Each row below holds a small network's activations on one input, seen along a few directions.
In each table, some parts of the input vary, and every possible input appears once, in random order.
Descriptions start from the smaller parts, as in this example, which fits no table here: line(6) and (point or (values(2) and ring(5)) or ring(11)).
Shared parts are said once, and a part with two or three values counts as separate values.

Other details of the inputs vary at random and push rows far along two fixed directions, the same in every table; ignore that.

A family of inputs:
row 1: [  0.0  23.4 -53.5  58.1  -7.8 -34.8 -17.1  38.3  -2.4 -42.7 -20.7  54.2]
row 2: [-21.8  52.5 -60.4  36.7  -2.3 -18.9 -27.8  31.4  -1.9 -45.6 -31.3   5.4]
row 3: [ 24.6  -8.3  40.3 -20.7  18.5  51.3  17.1 -87.8  -2.4  33.8  71.1  21.6]
row 4: [-16.4  37.0  19.0  59.9   8.2  45.9  37.5  18.2  11.8  71.7 -26.7  30.5]
row 5: [  1.4  17.1 -65.2  63.0  -3.1 -54.3 -15.1  28.7  -3.0 -27.7 -10.9  35.5]
row 6: [ 22.4 -16.9  28.6 -35.6   6.2  73.2  20.1 -68.1   0.0  49.9  44.4  -7.2]
row 7: [ 14.1  27.6 -19.8  33.0 -19.9 -66.7 -24.6  75.1   7.4 -19.0 -20.4 -17.0]
row 8: [  4.4 -61.5 -11.2 -81.9 -46.5 -11.0   3.8  16.8 -35.5 -65.7  24.4  -9.7]
row 9: [ 10.1 -55.2 -31.2 -31.5 -22.6  30.0 -44.5 -19.8 -33.5 -81.9  31.5 -11.7]
row 10: [-49.1  48.9  41.5  12.3   0.2 -28.4  48.5  11.9   1.8  91.9 -14.9  -1.4]
row 11: [ 26.5 -32.3 -42.9 -47.1 -36.2  12.6 -38.3 -42.0 -13.1 -71.6  35.6 -18.2]
row 12: [-12.1  17.0 -62.6  38.2   2.1 -13.5 -38.0  50.4 -18.9 -20.8 -47.2  17.7]
row 13: [-11.7 -32.6  35.5 -43.4  34.7  78.9  26.3 -65.2  24.4  29.2  32.5   3.7]
row 14: [ -3.3 -65.6  33.7 -20.8  10.4  62.7  36.7 -61.0  26.3  46.3  35.2   1.2]
row 15: [-29.5  48.1  33.6  71.5  -3.7  42.7  32.3   5.6  11.8  54.6 -19.8  26.1]
row 16: [ 41.4 -67.7  -4.7 -59.2 -11.1 -38.1 -16.1 -22.3   1.9 -66.3  10.4 -52.0]
row 17: [ 54.7 -24.4  -1.8 -71.8 -28.9 -19.8 -44.6  -2.3  -6.9 -63.5  43.5 -36.9]
row 18: [ -1.9  55.3  75.2  45.5   3.7   9.1  24.0  44.4  19.3  62.3 -10.2   7.2]
row 19: [-53.9  44.5  56.2  12.9  16.2  -2.6  32.8  28.1 -27.8  80.2 -29.6  13.9]
row 20: [ -9.2  40.9 -75.1  24.9   9.4 -15.7 -22.6  43.7  -2.0 -28.4 -38.5   9.5]
row 21: [  9.4 -35.2  26.6 -22.4   3.0  63.5  29.8 -62.6   8.3  52.7  55.7 -16.4]
row 22: [ 37.1 -23.2  83.4 -50.1  22.3  28.8  28.1 -66.5   5.7  34.5  14.8 -35.9]
row 23: [ 28.4 -34.4 -47.1 -41.2   9.0   8.8 -27.7 -34.0 -19.0 -89.5  59.0  12.9]
row 24: [ -6.5  30.7 -66.3  51.7  -2.9 -63.9 -26.0  15.4   6.8 -25.8  -6.1  30.5]
row 25: [ 12.5   9.6  -8.3  27.5  -3.4 -56.5  -6.7  59.0   6.1 -40.6 -75.5  -3.4]
row 26: [-22.2  45.7 -38.9 -19.0 -25.6 -75.4 -11.7  45.4 -19.7  -8.7 -45.0   2.4]
row 27: [ 25.3 -58.5 -35.2 -27.5   1.3  10.3 -43.2 -27.3 -35.3 -82.1  49.9  21.6]
row 28: [  2.7  35.7  -6.4  24.7  -2.8 -50.2 -49.8  76.7 -10.7 -29.8 -31.9  -4.9]
row 29: [-31.3  44.7  15.1  31.6  24.2  15.6  15.1 -23.2  41.9  83.2 -40.2  29.5]
row 30: [ 32.5 -54.9  82.3 -26.5  18.6  28.1  46.9 -46.7   4.8  35.1  22.2 -40.8]
row 31: [ -3.5 -24.0  41.7 -11.0  -8.7  60.4  25.3 -75.1   8.4  35.9  63.0 -20.6]
row 32: [-42.3  35.8  42.8  22.2  -0.3 -19.8  58.3  25.9  -8.2  90.2 -18.5   2.9]
row 33: [ -7.4  61.7  61.8  40.3   9.1 -19.0  16.4  22.3  28.9  79.8   3.0 -15.8]
row 34: [  3.3 -84.0 -39.3 -53.6  -3.5  23.1 -43.3 -19.6  -6.0 -68.9   7.6   5.1]
row 35: [ 13.0 -85.5 -40.9 -49.3 -25.4  25.5 -18.6 -12.8  12.9 -73.8   8.9  12.6]
row 36: [-13.6  19.6 -61.2  58.6 -26.8 -34.1 -16.7  35.3  -0.5 -27.7 -29.1   2.3]
row 37: [-18.7  -9.8  64.3 -75.6  13.0  44.1  49.4 -36.3 -25.0  36.1  47.5 -18.4]
row 38: [-44.2  26.6  12.7  44.9  21.0   5.8  25.1 -17.8  50.2  85.8 -28.9  20.4]
row 39: [ -0.4   8.4 -75.9  47.0 -15.0 -30.8 -11.5  47.7  -0.5 -10.7 -36.0   6.7]
row 40: [  5.2  35.2 -20.0  11.4  26.0 -60.3 -14.7  45.0   4.1 -43.1 -68.6 -19.0]
row 41: [-8.3 80.9 63.9 29.6 33.2  5.3 16.2 30.8 16.8 60.2 -3.3 -8.1]
row 42: [ 38.3 -72.8   9.7 -57.3   6.0 -12.0 -31.3  -5.6 -27.0 -79.4  -6.7 -35.9]
Each input here is: ring(6) and (values(3) or line(4)).
The inputs of row 32 and row 37 match in every part but the ring(6) part. If row 5 is changed in the same way as row 32 into row 37, which row does it become?
> row 23
Change only the values(3) part in row 28. List by row number the other rows that result.
> row 19, row 42
Change only the values(3) part in row 17. List by row number the other rows that result.
> row 22, row 26

A family of inputs:
row 43: [ -1.4  15.6 -20.6  14.7  -7.1 -41.3 -15.4  45.1  -6.8 -26.0 -33.8  -2.6]
row 44: [  1.2  19.2 -22.2   2.6 -14.0 -39.4 -17.2  34.7  -7.3 -23.8 -15.5  -8.5]
row 45: [-23.8  -9.4  17.2   0.2   8.8  31.4  29.9 -27.4   8.5  48.9  -2.2  10.2]
row 46: [  4.1   3.5  50.1  -0.7  13.9  20.3  18.8 -10.3   8.3  36.1   4.5  -9.6]
row 47: [-17.2  20.8  26.8  21.4  15.9  34.4  21.2 -15.4   3.1  48.2   7.0  19.2]
row 48: [-8.1 18.5 45.4  0.2 10.9 12.8 20.7 -1.0 -2.6 39.0  3.2 -2.3]
row 49: [  8.2  16.4 -20.5   7.6  -2.3 -42.2 -19.6  27.4   0.2 -25.9 -25.1  -9.7]
row 50: [-13.4  24.0  23.2  24.4  10.3  31.6  21.3 -17.9   5.2  50.0  13.4  12.9]
row 51: [ 21.5 -86.2  -0.4 -93.7 -22.2  12.3  -0.2 -32.2 -14.7 -50.3  36.8 -33.0]
row 52: [ -1.5  15.5 -44.5  24.8  -6.1 -25.8 -20.9  15.1   4.4 -23.1  -9.8  15.5]
row 53: [  6.1  17.5 -21.7   7.4  -8.8 -45.6 -18.7  29.8  -0.3 -23.7 -14.9  -4.5]
row 54: [ -7.6   1.1  28.6  17.7  13.4  40.4  22.2 -21.6   2.0  37.5  11.0  12.9]
row 55: [ 34.6 -79.6 -14.6 -59.8 -13.3  39.7 -19.2 -45.5  -6.7 -63.4  53.3 -13.3]
row 56: [ -2.6  23.1 -46.8  33.4   0.6 -28.7 -22.9  19.2   6.5 -23.4 -27.9  12.9]
Describe the family of inputs behind these rows.
> values(2) and (point or ring(6))
The inputs of row 51 and row 45 match in every part but the values(2) part. If row 44 is changed in the same way as row 51 into row 45, which row does it become?
> row 50
Change only the values(2) part in row 43. List by row number the other rows that result.
> row 54

A family of inputs:
row 57: [ 12.6 -56.5  26.0 -26.8  -0.2  56.2  13.7 -27.0   3.2  -3.0  23.8 -10.4]
row 58: [-12.8  46.1 -42.9  26.4  12.4 -23.7 -23.4  24.2   7.6 -11.6 -27.2   7.6]
row 59: [-12.3  22.1 -35.0  41.7  -9.7 -17.1 -17.4  34.4  -8.9  -5.6 -44.1   5.7]
row 60: [ -5.5  34.3 -42.9  36.3   7.4 -36.1   0.7  21.9   1.8 -12.9 -30.6   9.3]
row 61: [ 14.4 -14.9 -39.7 -24.8 -11.8  -8.8 -26.0  10.1 -24.1 -72.2  29.8   3.8]
row 62: [  1.7  39.1 -17.1  41.8   0.6 -35.5 -24.9  35.4  -0.3 -17.8 -16.3  26.9]
row 63: [-32.9  25.0  20.7  25.8  -3.4  18.2  29.0 -13.9   4.5  74.4  -0.4  12.9]
row 64: [-27.1  33.3  36.3  26.6  13.9  25.8  23.3  -8.7 -12.8  57.8  -1.6  26.9]
row 65: [-33.0  12.6  24.9  22.9   3.1  20.7  36.0  -3.0  23.6  68.4  -7.3  17.4]
row 66: [ 35.6 -34.6 -38.3 -14.6 -10.8 -28.0 -24.7 -11.3  -0.1 -64.6   9.5  -4.7]
row 67: [ 11.2 -25.7  67.8 -56.7  -8.5  10.4  19.1 -26.5  -4.1 -10.1  27.7 -46.6]
row 68: [ 28.5 -40.2  46.8 -61.0   5.3  10.1  14.7  -9.3 -13.3  16.4  38.4 -33.5]
row 69: [ 36.8 -37.6  35.7 -10.9  -1.0  45.0  -2.6 -35.9   2.2  -6.3  44.1 -15.5]
row 70: [  3.5 -40.4 -48.0 -40.0  -5.6  -4.6 -32.4   0.0   7.1 -59.6  -7.7  -1.0]
row 71: [ -2.3  35.6 -34.3  46.6  -0.5 -15.9 -14.0  40.5  -1.3 -15.8 -27.0   0.3]
row 72: [ -3.0  39.2  37.9  32.5  29.0  19.8   3.4 -21.1  24.9  56.4  -2.2  11.1]
row 73: [  8.6 -23.3 -55.0 -25.9 -28.9 -16.1 -20.3   4.8  -7.4 -55.4  31.5 -10.0]
row 74: [ -4.5  30.5 -32.3  40.7 -16.4 -42.9 -19.0  29.8  16.3  -0.9 -14.8  13.0]
row 75: [ 11.1 -44.6  -5.9 -43.0  -8.9 -50.5 -27.1  20.9 -22.7 -55.4   0.6 -36.3]
row 76: [  2.0 -45.1  29.5 -39.3   3.5  46.2  15.1 -28.2  -7.3  -6.5  37.6  11.5]
row 77: [  8.9 -44.5  12.8 -34.2   0.4  33.6  21.7 -56.7 -13.2   5.7  26.9  -5.7]
row 78: [-23.2  33.0 -43.7  21.2   2.9 -24.9 -26.3  18.0   0.1  -1.6 -44.1  13.1]
row 79: [  2.2  47.0  68.6 -11.8   3.4  -0.4  37.6  16.4   4.3  62.3 -20.7 -14.2]
row 80: [-20.3   9.3  28.0  26.4  23.9  18.3  43.8 -14.9  20.1  58.2 -25.7  18.3]
Describe the family of inputs behind these rows.
> values(4) or (line(4) and values(5))
What sort of input is row 65?
> line(4) and values(5)
Change only the values(5) part in row 76. List by row number the other rows that result.
> row 57, row 65, row 70, row 80
List by row number the other inputs of the same sort as row 67.
> row 68, row 75, row 79
Change only the line(4) part in row 58. List by row number the other rows that result.
> row 70, row 72, row 78

A family of inputs:
row 81: [ 29.4 -50.7 -13.6 -68.6 -34.6  22.1 -34.7  -9.6  -1.4 -66.0  53.6 -22.1]
row 82: [ 15.0 -17.8  49.3  -0.7  -7.7  28.8  16.5 -38.1   0.4  38.5  52.5 -21.9]
row 83: [ 18.6 -62.3 -19.7 -78.8  -9.6   1.8 -27.6 -28.1 -36.1 -57.3  33.2 -32.7]
row 84: [  2.9 -34.3  44.5 -11.3  -7.1  44.5  41.1 -37.8   5.7  30.7  15.7 -19.8]
row 85: [  6.6 -19.7 -38.7  -1.3   1.2 -38.9 -42.3  47.1   0.0 -59.5 -47.3  -1.2]
row 86: [-10.1 -16.1   2.9  -7.2   9.8  73.5  10.0 -61.9  21.5  34.7  42.2  21.6]
row 87: [-31.1  50.7   5.8  27.3   2.6  -5.1  17.3  21.4  28.8  40.3 -48.1  11.2]
row 88: [ -3.0  -8.8  39.1 -37.8   4.4  29.7  26.0 -54.2  19.5  35.8  26.9 -10.8]
row 89: [ 21.7  -4.1 -65.0  11.3 -22.4 -59.3 -19.1  29.1  -0.9 -48.6 -14.9 -14.2]
row 90: [-17.6  46.5  10.1  40.1   9.5 -11.4  31.7  38.9   2.4  36.4 -24.4  29.9]
row 91: [ 13.1  -1.2  42.5 -24.3  13.9  56.3  32.3 -29.4 -16.1  23.5  30.4 -15.4]
row 92: [ -0.2   2.3 -40.6   4.1 -29.9 -41.5 -32.4  56.9 -17.8 -61.2  -4.0  15.4]
row 93: [-41.5  37.2 -24.5  67.2  15.8   8.4  12.9   7.1   6.0  37.9 -15.1  58.1]
row 94: [-13.7  58.2   0.8  30.5   8.0  -2.0  17.1  31.4  28.4  42.4 -31.9  12.2]
row 95: [ -8.8 -20.5  48.3 -34.2  14.5  54.1  20.2 -25.3 -20.8  34.2  15.3 -17.7]
row 96: [-32.6  44.5   3.4  19.4  13.0 -24.5   0.9  19.4  23.5  59.7 -37.8   8.4]
row 97: [-27.1  19.4   8.9  46.1   1.5  -9.4  16.2  35.5   9.6  54.4 -49.1  -0.5]
row 98: [ 32.0 -12.9  53.4 -12.4  31.6  29.6  22.0 -44.9  10.7  22.6  34.1  -7.8]
row 99: [ 11.9 -28.0  22.9  12.5  27.9  70.2   4.8 -64.3  11.7  21.7  30.2  26.5]
row 100: [-30.5  55.8  11.1  35.9  11.9  -1.0  20.2  20.0  -6.3  32.1 -50.4   3.2]
row 101: [  3.2  -9.4  56.7 -17.1   0.4  24.4  19.5 -31.1 -11.8  31.3  61.2   7.2]
row 102: [ 24.1 -84.1 -59.0 -26.8 -27.0  35.3 -23.2 -48.4  -8.2 -62.1  48.8  -2.2]
row 103: [ 38.6 -48.1 -30.7 -77.6 -18.6   0.5 -18.1 -30.4   3.9 -60.3  51.6 -23.2]
row 104: [ 11.1  -8.1 -39.6   5.4  -4.8 -39.9 -29.9  33.3   5.2 -72.1 -48.2   0.0]
row 105: [  0.2 -22.9 -59.1   1.3 -22.3 -61.6 -31.6  32.6  -5.7 -37.1 -30.7 -15.9]
row 106: [-17.3  71.9  16.5  45.4  11.1 -16.2  -4.4  19.0 -11.8  39.5 -13.6   1.5]
row 107: [ -3.5  48.8  33.4  59.3  18.4  -3.0  -7.0  34.8  15.1  27.0 -28.2  12.7]
row 108: [-10.7 -31.7  49.0 -34.3  11.1  20.8  27.6 -32.8 -11.6  43.2  34.3   6.7]
row 109: [-35.2  38.9   6.8  20.5   8.3  -4.3   4.8  35.3  23.5  53.1 -47.3  10.2]
row 110: [  6.8   2.1  47.4 -26.4  -0.8  34.1   5.2 -38.4  13.9  37.3  54.3 -10.8]
row 111: [ -4.9  38.2   3.0  56.2   1.0  -7.4  28.6  31.9  14.4  44.0 -33.7   1.5]
row 112: [ 22.3   7.6 -33.5  15.5  -4.0 -54.7 -54.2  32.5   0.2 -64.9  -9.9  -3.1]
row 113: [ 13.0  -2.6 -42.4   4.5   0.7 -59.9 -33.8  17.6   5.4 -66.4 -38.4  -2.3]
row 114: [ 29.2  -1.1 -44.7   8.6   0.4 -37.1 -30.3  43.2   4.3 -69.9 -32.0   1.2]
row 115: [-32.7  44.5  11.9  35.9   8.9 -34.4  27.9  13.0   3.0  40.6 -31.0  27.1]
row 116: [-15.2  52.0   7.0  39.1  14.3 -31.6  27.9  22.9   2.4  42.5 -14.9  28.3]
row 117: [-10.2  68.9   3.1  38.2  21.9 -18.0  16.1  13.8  -6.8  40.2 -25.0   2.8]
row 118: [  3.8 -11.3 -59.9   8.1 -27.5 -62.4 -19.0  19.1  -0.2 -50.3 -31.2 -15.3]
row 119: [  6.2   1.8  55.7 -16.9   2.8  57.8  11.7 -24.2 -21.2  23.0  41.8 -16.5]
row 120: [ 10.3 -31.8  59.1 -22.6  31.9  27.4   9.6 -41.2   6.2  33.4  18.7  -9.9]
row 121: [ -3.4  14.0 -56.7  -8.5 -12.0 -53.2 -27.5  17.3 -21.7 -59.4 -32.5 -11.8]
row 122: [ 12.2  -6.3 -48.0  20.2 -38.6 -37.4 -35.7  49.8  -5.9 -54.2 -12.8 -13.3]
row 123: [ -9.1 -11.4   8.3   1.6  19.5  76.5  14.1 -62.4 -13.0  25.8  39.8  12.9]
row 124: [ 14.9 -73.4 -13.0 -70.6 -27.3   8.8   0.5 -17.3 -21.5 -74.8  33.9  -5.0]
row 125: [ 10.8 -84.6 -12.2 -76.7 -21.8   9.4 -12.0  -3.5 -26.8 -61.5  33.9  -5.6]
The inputs of row 89 and row 116 match in every part but one. If row 118 is changed in the same way as row 89 into row 116, which row does it become?
> row 115
The inputs of row 86 and row 123 match in every part but one. If row 96 is changed in the same way as row 86 into row 123, which row does it become?
> row 83
Describe the family of inputs behind these rows.
> values(5) and (point or (values(2) and line(4)))
Change only the values(2) part in row 111. List by row number the other rows that result.
> row 89
Which other rows agree with row 114 in the values(5) part? List them by row number.
> row 85, row 98, row 99, row 104, row 107, row 112, row 113, row 120
